These are the activations of a small neural network, seen along a few directions. Each row is one input.
In each table, some parts of the input vary, and every possible input appears once, in random order.
A made-up example of a description, with smaller parts first: one of 8 places around a ring, together with either a single point or one of 9 places along a line or (one of 2 separate values, together with one of 6 places along a line).
Shared parts are said once, and a part with two or three values counts as separate values.
In the rows, zero is written as 128.

Other details of the inputs shift rows strongly along two fixed directions, in all tables alike. That doesn't count.
These rows show it; all are for the same input, with only those details redrawn:
[156 170  67 210  89 119 173 150  80 163 117 130]
[ 90 107 219 100 162 128  98  96 141 107 136  57]
[145 160  58 197 110 119 168 160  87 168 113 155]
[ 93 102 117 112 190 119 117 167 137 155 116 188]
[ 97 109  72 118 195 112 130 186 135 174 109 231]
[103 121 126 126 165 118 126 145 123 148 120 151]

Rows:
r1: [173 216 183 113  66 234 160  40 117 113 139  75]
r2: [ 86 115  58  92 176 113 129 192 138 116  86 218]
r3: [152 145 178 143  42 116 114  62 125  56 158  23]
r4: [171 166  68 176 108 115 136 158 130 162 113 147]
r5: [167 121 150 137  83 113 110  97 146 116 148  92]
r6: [ 83  69 148  46 156 109  98 133 150  75 129 164]
r7: [ 97  66 190  77 124 125  92 107 137  85 158  76]
r8: [191 121 169 151  75 116 128  80 124 120 153  50]
r9: [171 126 112 192  66 121 158 111  91 125 142 103]
r10: [108 138 131 136 112 128 126 129 112 112 122  63]
r11: [135 128 218  36 112 214 137  41 181  92 163 127]
r12: [145 160  58 197 110 119 168 160  87 168 113 155]
r13: [116  94 164  65 203 116  80 139 181 151 129 138]
r14: [ 86 111 147  71 192 123  76 147 177  90 118 153]
Changing only one part turns r1 into r11. The same change can be made to r12. Which row results? -> r9
Describe the family of inputs behind these rows. -> one of 2 separate values, together with either a single point or one of 6 places around a ring

Rows:
r15: [121 119 140 102 146 131 116 124 147 121 129 139]
r16: [139 130 113 143 100 121 136 126 121 122 132 117]
r17: [137 140 125 130 118 136 133 123 125 130 128 118]
r18: [131 136 133 147 118 116 131 128 115 128 124 103]
r19: [132 134 126 151 117 120 130 130 117 129 126 104]
r20: [114 111 144 104 148 133 121 128 136 127 130 136]
r21: [131 130 129 150 115 119 127 128 118 126 132 101]
r22: [113 117 143 105 147 132 121 124 141 120 129 141]
r23: [110 111 142 114 153 113 113 135 137 127 127 130]
r24: [136 127  46 143 144 124 155 173 120 162 112 226]
r25: [124 113 142 102 146 130 117 124 144 124 130 139]
r26: [135 137 129 134 119 137 132 121 123 132 131 122]
r27: [140 133 130 138 115 131 133 119 125 129 132 125]
r28: [138 145 119 134 116 136 135 125 127 128 126 125]
r29: [113 108 136 103 141 122 110 133 136 110 127 136]
r30: [130 137 137 147 117 119 129 126 117 127 123  96]
r31: [141 135 126 131 116 133 134 122 124 131 130 117]
r32: [134 142 123 137 118 136 133 123 126 130 129 129]
r33: [110 107 141 115 152 116 111 136 137 126 130 129]
r34: [130 143 120 138 117 137 140 125 120 128 126 127]
r35: [119 113 145 105 147 133 116 126 141 130 132 138]
r36: [130 138 126 134 118 138 138 124 118 130 128 120]
r37: [137 137 127 137 117 132 132 120 128 127 131 129]
Describe the family of inputs behind these rows. -> either one of 2 separate values or one of 6 places around a ring or (one of 3 separate values, together with one of 5 places around a ring)
Change only the choice among 3 separate values in r32. List by row number the other rows that result. -> r28, r34

Rows:
r38: [147 155 107 140  94 135 143 122 124 119 122 133]
r39: [111 117 162 119 135 117 119 119 120 118 131 109]
r40: [116 122 164 127 137 122 118 114 141 129 134 109]
r41: [125 120 154 111 129 142 125 105 141 101 139 120]
r42: [118 111 151 117 136 125 111 132 126 118 128  94]
r43: [142 158 107 134  97 138 151 126 124 122 121 121]
r44: [146 154 105 142  95 148 140 123 117 134 124 133]
r45: [123 125  80 144 145 123 133 162 134 159 128 189]
r46: [ 94  91 113 103 164 109 117 154 144 128 122 182]
r47: [143 156 105 137 100 139 153 119 123 128 127 120]
r48: [119 130 153 119 142 131 104 122 133 123 134 102]
r49: [140 151 114 162 117 120 140 131 115 141 126 131]
r50: [115 128 158 123 136 131 108 119 136 122 139 109]
r51: [174 133 104 145  99 117 144 123 118 143 133 131]
r52: [157 163 138 150  85 139 146 104 110 127 122 100]
r53: [116 112 148 116 135 115 114 131 131 105 124  97]
r54: [110 111 148 104 162 119 101 134 154 117 125 122]
r55: [143 156 102 142 101 151 150 121 114 143 130 121]
r56: [ 98 101 108  95 178 111 109 164 140 123 116 182]
r57: [133 126 103 154 106 112 142 137 113 125 121 117]
r58: [120 117 159 125 142 121 117 117 140 133 128 101]
r59: [146 143 108 158 117 127 131 140 120 140 125 114]
r60: [147 143 109 152 102 153 149 119 112 131 136 134]
r61: [121 124 151 107 130 142 131 107 143 108 141 114]
r62: [144 146 106 149 104 154 154 120 113 139 138 127]
r63: [108 103 121  86 191 139 130 146 150 148 126 202]
r64: [151 145 111 147  97 137 141 117 122 113 128 139]
r65: [124 133  73 142 148 114 131 163 134 143 119 197]
r66: [119 113 158 117 141 118 119 129 126 122 121  96]
r67: [113 118 150 115 137 126 109 127 120 116 131 100]
r68: [131 135 106 154 108 123 137 138 103 132 129 128]
r69: [153 147 116 155 111 140 157 118 109 135 130 140]
r70: [132 125 166 113 131 140 120 103 134 116 129 127]
r71: [114 122 156 126 131 118 114 115 146 115 137 109]
r72: [141 153 106 157 115 118 132 133 117 127 124 119]
r73: [107 110 116  78 190 137 126 150 151 153 117 201]
r74: [122 132 160 121 146 124 110 118 132 126 126 103]
r75: [138 143 107 153 117 116 142 138  98 138 118 124]
r76: [126 121 158 110 122 151 113 104 137 113 135 122]
r77: [118 133 152  99 126 153 121 115 138 122 129 109]
r78: [109 109 162 121 132 116 123 119 125 122 133 108]
r79: [136 127 110 154 114 114 147 137 107 142 120 120]
r80: [110 117 153 118 130 113 115 121 128 102 131 109]
r81: [123 137 163 100 134 142 128 114 135 125 122 112]
r82: [150 108  47 119 140 123 132 171 134 163 126 223]
r83: [117 116 154 123 137 128 112 121 141 130 136  99]
r84: [134 126 104 156 106 122 141 141 108 138 126 116]
r85: [104 103 112 107 171 115 112 151 156 138 122 171]
r86: [125 124 158 123 146 123 113 124 139 129 123  99]
r87: [143 108 146 100 117 116 112 111 146 107 143 113]
r88: [129 127 109 157 103 122 142 138 107 135 132 126]
Describe the family of inputs behind these rows. -> one of 3 separate values, together with either a single point or one of 6 places around a ring or (one of 2 separate values, together with one of 5 places around a ring)
Changing only the choice among 3 separate values turns r42 into r66. The same change can be made to r60. Which row results? -> r69
Changing only the choice among 3 separate values turns r47 into r73. The same change can be made to r64. Which row results? -> r70
Change only the choice among 2 separate values in r39. List by row number the other rows that result. -> r49
Change only the choice among 3 separate values in r63. List by row number the other rows that result. -> r61, r62
Change only the choice among 3 separate values in r74. List by row number the other rows that result. -> r48, r72
